These are the activations of a small neural network, seen along a few directions. Each row is one input.
Each table varies a few parts of the input and shows all the possible inputs, shuffled.
A made-up example of a description, with smaller parts first: values(2) and (point or ring(9) or (line(4) and ring(5))).
Shared parts are said once, and a part with two or three values counts as separate values.

Other details of the inputs vary at random and push rows far along two fixed directions, the same in every table; ignore that.

Rows:
R1: [ -5 -50  22 -11  65 -54   5 109 -16 116 -16 -89 -29  32 -33]
R2: [  8 -18   3   5  -4  -4 -12   2 -11  -1   4 -16  -1  13   6]
R3: [ -3  -7  -6  -7  15 -13  15  25   0  25   9  -9  -1  14 -18]
R4: [ -5 -15   3 -18  24 -26  11  45   0  46   2 -28 -14  12 -27]
R5: [ 38 -25   5  24  -5  11 -36 -15 -19 -20  16 -34  25  20  42]
R6: [-17  20 -19 -29 -16   6  33 -23  18 -13  11  43  -4 -15 -35]
R7: [ 33 -17  18  27  -5  12 -33 -12 -17 -21   5 -29  23  17  52]
R8: [ 42 -27  -2  22  -7   6 -32 -14 -14 -16  23 -38  33  18  43]
R9: [ 23  -6   7  34   1   4 -39 -14   6 -22   2 -32  19  13  57]
R10: [-16  11 -17 -13 -21   6  29 -15   0 -16  12  38   0 -11 -29]
R11: [-23  18   3  -6 -19  13  26 -13  -1 -21  -6  46  -8 -10 -19]
R12: [-17  27 -18 -26  -5   3  26 -23  19 -16   2  47  -1 -18 -37]
R13: [-26  28   3   2 -17  13  21 -15   5 -16  -9  46 -10 -14 -15]
R14: [-16 -46  45   0  58 -45   4 116 -29 109 -39 -84 -38  29 -28]
R15: [ 11 -19  -4   2  -7 -10  -7   3  -7   2  11 -19   6  10   7]
R16: [-26  22   5 -20 -24  10  25 -16   3 -21  -8  50 -17 -21 -25]
R17: [  2  16  -8  -3   0   1  -3 -12  15 -16   1  15  -1 -10   1]
R18: [-47  -8  25  -8  59 -30  34 100  -6 100 -40 -37 -45   0 -60]
R19: [ 12   5 -13   5   0   6 -13 -19   6 -12   1   3   5  -8  23]
R20: [ 13  -3  -2   9  12  -8 -16   0   8   1  -2 -14   2   3  18]
R21: [ 15   1 -17  -4   0  -1 -13 -20   3 -12   9   3  13   1  18]
R22: [ -9  17  11   5 -14   6  -3  -9   5 -15  -7  19  -6  -7   5]
R23: [-14  24 -20 -16  -1   1  23 -18  11 -15   7  44   3  -9 -26]
R24: [  1   8   6  13 -16  10 -11 -18  -4 -13  -8   5  -1  -5  27]
R25: [-27  21   4 -17 -23  16  29 -17   6 -20 -11  49 -11 -19 -29]
R26: [-29  -6   1 -31   8 -20  35  42  -5  44  -7   1 -28 -10 -60]
R27: [ 15  -7 -18  -6 -10   1  -6 -20   2  -8  18   0  10   3  18]
R28: [ 15  -7  -7   0  12 -15 -15  -1   4   2   6 -14  10  11  12]
R29: [-29  11  11  -9  17  -8  14  30   8  28 -20  -1 -25 -15 -26]
R30: [-30  31   5  -9 -21  15  24 -19  13 -15 -14  49 -13 -23 -25]
R31: [  0   8  -3  11  -6  12 -12 -18   5 -14  -6   0   2 -11  29]
R32: [ 29 -17  11  26 -12   8 -33 -11 -15 -22   2 -28  19  20  56]
R33: [ 42 -10   0  28  12   9 -41 -16  -1 -17  11 -32  28  10  53]
R34: [-41   6   0 -32  -1  -1  43  20  -1  25 -14  31 -31 -17 -70]
R35: [ 25 -19  28  34  18  -1 -35  21 -17  19  -8 -54  10  20  43]
R36: [-10  23 -17 -25  -4  -4  15 -20  15 -17   6  38  -2 -15 -25]
R37: [-19  30 -14 -18  -6  10  25 -21  22 -16  -7  45  -9 -26 -31]
R38: [ 45 -22  -5  18   2   3 -34 -18  -5 -13  28 -36  34  21  49]
R39: [ 45 -14  -5  20  12   2 -41 -18  -4 -17  20 -32  37  19  49]
R40: [ -2   0  -2  -6 -16   5   0 -11  -3 -20   8  14  -3   0 -10]
R41: [-19  11 -11 -10 -19  12  23 -16  -3 -20   6  42  -7  -7 -29]
R42: [ 23  -2   9  35   3  12 -35  -8  11 -24   0 -32  25  16  47]
R43: [  1  -1  17  18  -3  -3 -15   3  -3   2 -10 -11  -3   6  22]
R44: [ 12 -11 -14  -2 -20   4  -5 -17  -8 -12  13  -3  10   0  13]
R45: [-16  28 -16  -7  -2   8  22 -17  14 -16  -2  43  -5 -18 -20]
R46: [-15 -14   1 -16   4  -6  13  23 -17  31 -10  -7 -22  -3 -26]
R47: [-20  14 -15 -24 -26   9  33 -20   8 -17   7  42  -4 -19 -39]
R48: [ 29  -7  10  34   7  14 -39 -15  -2 -18   4 -34  23   6  57]
Description of these inputs: line(6) and ring(8).
The inputs of R18 and R41 match in every part but the ring(8) part. If R9 is changed in the same way as R18 into R41, which row does it become?
Answer: R2
A walk changes only the line(6) part. It starts at R10 and steps to R47. List the rest of the walk in order.
Answer: R26, R15, R44, R8

Rows:
R49: [ -5  -3  -3  11 -75  25  -8 -41 -11 -56   8  28   7   9  38]
R50: [ 31 -30 -27 -10  54 -44   3  77   8  71  34 -55  14  53 -27]
R51: [-30   9   8 -19  23  -5  33  43  -1  48 -28   1 -25 -37 -55]
R52: [-56  45 -10 -28 -51  13  49 -33  37 -56 -11  86 -29 -27 -53]
R53: [-10 -11 -41 -58  30 -27  43  41  13  43  21   2 -16   8 -86]
R54: [-44  -1  -7 -29   3   0  42  10 -11  62 -25  20 -56 -45 -47]
R55: [ -2   4   9  -1  67 -48 -17  58  10  70 -25 -51 -11  15  18]
R56: [-38  52  -6   0 -19   7  40 -27  17 -40   0  92 -11 -15 -40]
R57: [-36  37   1 -20 -39  14  31 -34  -1 -42  -7  84 -18 -30 -56]
R58: [ -8 -25   8   6  20   0  15  51 -35  61 -21 -40 -23 -11  -5]
R59: [ -6  54 -27  18 -14  29  11 -55  29 -61  12  61  29 -31  22]
R60: [-34  -1 -35 -81 -19 -15  72 -19  -4  14  35  60 -20 -32 -95]
R61: [ -2  -9  30  27  64 -16   4  72   0  63 -24 -47  10  37  -8]
R62: [ 53 -17   8  41 -14  22 -61 -51   0 -37  29 -44  30   9  90]
R63: [-48  19  16  -2   5 -30  43  56  23  32 -24   8 -32  13 -45]
R64: [-40  -3  32 -18   1  -8  29  40 -30  35 -13  12 -39  -5 -56]
R65: [  44  -46   33   45   33   -3  -45   50  -28   33    4 -104   22   26
   62]
R66: [  80  -67  -10   12   34  -39  -52   47  -18   31   40 -112   48   67
   24]
R67: [ 19  21   4  11 -29  38  -8 -58   5 -62   3  37  32  -6  15]
R68: [  7  21  -3  23 -25  24 -16 -44   8 -82  10  47  14   6  11]
R69: [  6 -25  26 -20  36 -31 -13  43 -13  67 -18 -46 -32  -8  11]
R70: [  5  16 -25 -21 -44  16   1 -82   0 -44   3  63 -11 -43  39]
R71: [  0  16   5  11 -67  15 -10 -45  19 -73   6  35  17   3  16]
R72: [ 45  11 -12  60  12   8 -67 -42  26 -38  22 -42  53  26  96]
R73: [-32   9   5 -25  23 -14  21  24  11  61 -27  -1 -37 -35 -53]
R74: [ 24 -28 -54 -22 -49   4   6 -80 -16 -56  57  33  42   1  12]
R75: [ -9  11  -7   7 -60  33   2 -58 -30 -63  10  60   3  -5  15]
R76: [  1 -22  30  15  58  -5  -5  65  -3  46 -28 -53   1  30 -14]
R77: [ -1  33 -27   6 -14  28 -18 -70  35 -55   9  33  11 -26  23]
R78: [ -9 -27  22   0  20   7  18  45 -42  58 -29 -28 -19  11 -18]
R79: [ 44 -31  28  49 -47  12 -61 -14  -9 -56  25 -51  36  49  89]
R80: [-42   7  28 -34  10  12  53  25 -19  43 -23  27 -33 -23 -65]
R81: [-34  17  -5 -44  43 -27  15  32  18  48 -36  10 -44 -31 -40]
R82: [ 60   0  -5  20 -12  -1 -69 -55  11 -50   8 -22  36   4  89]
R83: [  65  -34   11   71   42    6  -78   28   -1  -15    7 -103   53   42
   92]
The inputs of R70 and R82 match in every part but one. If R49 is changed in the same way as R70 into R82, which row does it become?
Answer: R71
What do these inputs look like to the network?
Answer: line(5) and (point or line(6))
Which other rows does R52 become when the line(6) part takes its other values? List them by row number.
Answer: R68, R76, R77, R81, R83
A walk changes only the line(5) part. It starts at R59 and steps to R83. List the rest of the walk in order.
Answer: R51, R65, R58
Which other rows agree with R69 in the line(5) part? List them by row number.
Answer: R60, R62, R64, R65, R79, R80

Rows:
R84: [-17   4  -3 -24  46 -25  21  53  10  51 -16 -10 -17  -2 -58]
R85: [ 11   3 -11 -19   9 -13  -4 -10  12   1   6   0   1 -10   2]
R86: [-24  16 -19 -44   8 -16  33   2  13  28  -1  29 -25 -27 -36]
R87: [ 36 -54  27  34 -18  12 -26  24 -46  -4  10 -57  24  47  37]
R88: [  8 -20   3  -1  57 -24  -1  54  -6  62  -6 -46  -2  21 -13]
R89: [  3  28  -2  26 -44  26 -17 -57  24 -76  11  33  20   0  45]
R90: [ 30 -29  26  36   8  -1 -52  15 -11  10 -12 -65   6  15  56]
R91: [ 21  -7  18  55   0   7 -35   7   1 -20   1 -42  28  32  58]
R92: [ 31  21 -23  -7 -17  18 -18 -69  17 -60  25  30  33 -16  31]
R93: [-25  36 -41 -42 -23  28  42 -68  18 -33  12  82  -9 -59 -37]
R94: [-11 -42  -3 -32   0 -34  25  51 -29  56  18 -28 -22  23 -52]
R95: [-45  53  -4  -9 -33  36  45 -46  21 -49  -7  88 -12 -39 -36]
R96: [-41   5  31 -17  35 -13  24  54 -10  60 -43   0 -41 -13 -53]
R97: [ 29 -34  35  38  24 -19 -49  47 -18  38 -13 -84   3  34  63]
R98: [-33   7  32  -1  25  -6  16  50   6  33 -30 -11 -22  -3 -40]
R99: [ 17  -3  19  44  11  12 -28  13  -8 -14  -7 -28  16  21  37]
R100: [ 33 -18  30  42  15   8 -40  13 -18   5  -6 -52  17  21  58]
R101: [ -2  39 -32  -8 -19  23  20 -55  34 -52  23  61  22 -17 -13]
R102: [ -2  20   0  30 -18  17  -7 -24   2 -39  -2  21  11   0  30]
R103: [-13  17  17  10   5   8  -2   9   2 -10 -19  11  -6  -6  -9]
R104: [ -7 -22  28  15  32  -2  -4  52 -23  62 -29 -52 -23  -2  -3]
R105: [-46  54  -4 -18 -46  25  35 -54  33 -61  -9  92 -17 -42 -33]
R106: [ 45  -2 -11  16  12   2 -41 -30  10 -33  19 -18  40  20  44]
R107: [ 43 -30 -12   1 -37  10 -21 -39 -20 -50  47  -6  38  26  14]
R108: [-20  -4  -1 -33  46 -21  35  48  -2  71 -12  -9 -25 -16 -51]
R109: [ 27 -44 -11   5 -18 -10  -8   5 -31   1  40 -29  25  35   8]
R110: [  9 -28  -1 -13  40 -28 -11  42   0  56  -8 -57 -14   1  -8]
R111: [-32  51 -38 -44 -22   5  43 -46  35 -39   5  93 -15 -42 -56]
R112: [-33  38 -34 -46 -14   4  51 -41  17  -7   7  79 -15 -48 -41]
R113: [  7  15  -7  16 -45  29 -21 -64   5 -53   5  26   6 -20  51]
R114: [ 48 -23  -5  43  27 -14 -44  22  11   4  21 -70  46  49  55]
R115: [ 22  -2 -14  13  10 -13 -20   7  24  -3  17 -29  22  27  23]
R116: [ 12 -10   5  -1 -69  37  -2 -55 -23 -74  17  37  20   4  12]
R117: [-35  17 -32 -42   1   0  45 -16  10  22  -2  45 -24 -46 -46]
R118: [-20 -11 -14 -33  28 -23  19  33   3  59  -8 -19 -29 -18 -32]
R119: [ -8   3  -9 -26  27 -24  11  18  11  30  -8   1 -16  -4 -30]
R120: [  8  16  -8  24 -41  33 -15 -64  -2 -51   5  27  13 -22  49]
R121: [-24  17 -17 -24  29  -9  37  26  12  31  -6  25 -15 -14 -56]
R122: [-49  -3   2 -34 -49  11  63   0 -30   6  -8  55 -30 -18 -60]
R123: [-11 -11  -5 -31  40 -17  14  35   0  57 -13 -25 -21 -20 -42]
R124: [ 29 -12  24  38   4   0 -49  -3  -4 -18  -8 -36  15  26  60]
R125: [  8  10   5  31 -16   9 -26 -14   5 -36  -2   0   9  11  43]
R126: [-38  -1  32 -23  24 -22  23  56  -7  66 -40  -7 -49 -20 -44]
R127: [-14 -17 -14 -44 -30 -14  35  -3 -15   2  23  27 -17  -2 -62]
R128: [ 41 -31 -17   8 -35  15 -14 -37 -24 -44  51  -3  39  27  19]
R129: [-26  24 -15 -32  10 -16  34  11  32  15  -4  28 -17 -14 -58]
R130: [ -9   1   2 -15  43 -23  15  52  18  49 -10 -25  -6   8 -48]
R131: [ 17  10   4  30 -24  15 -34 -42   2 -47   3   8  15  11  61]
R132: [ 14  -4  21  33  13  10 -23   5 -13  -2 -10 -22   9  16  34]
R133: [-38  -4  27 -20  26  -6  22  50 -12  68 -41 -12 -45 -29 -50]
R134: [  5 -18  -4  -7  44 -34  -7  48   1  57  -4 -44  -9  22  -4]
R135: [ -6 -16  41   4  36 -14 -10  59 -17  58 -32 -46 -20   3  -7]
R136: [ 16 -12   2   3 -80  30  -8 -62 -18 -83  21  36  18   8  26]
R137: [-35  26 -28 -37   9  -8  46 -10  13  18  -2  56 -18 -28 -48]
R138: [ 30 -21  26  45  11  -3 -40  17 -18  13  -6 -58  17  25  66]
R139: [-44  23   6 -10   0   1  35   4  -4  21 -26  41 -31 -23 -31]
R140: [  8  25   1  24 -34  22 -24 -50  15 -76   2  35  15  -5  38]
R141: [ 32  10 -30  24  -7   7 -23 -38  16 -47  27   7  41  14  45]
R142: [ 44 -23  -8  30  29 -22 -47  28   7   8  15 -66  28  45  50]
R143: [ 22 -35  11  17 -53  11 -19 -14 -31 -36  17 -18  15  34  40]
The inputs of R94 and R107 match in every part but one. If R113 is changed in the same way as R94 into R107, which row does it become?
Answer: R133
What do these inputs look like to the network?
Answer: values(2) and ring(5) and (point or line(5))
Which other rows does R131 become when the ring(5) part takes its other values? List them by row number.
Answer: R96, R124, R132, R139
Which other rows does R134 become when the line(5) part takes its other values? List them by row number.
Answer: R86, R115, R118, R142
Which other rows does R89 become when the ring(5) part takes its other values? List them by row number.
Answer: R91, R95, R98, R105
Which other rows agree with R112 in the ring(5) part and the values(2) part? List them by row number.
Answer: R109, R114, R117, R137, R141
Which other rows agree with R92 in the ring(5) part and the values(2) part? List them by row number.
Answer: R84, R106, R107, R123, R130
Which other rows does R93 become when the values(2) part takes its other values? List them by row number.
Answer: R104
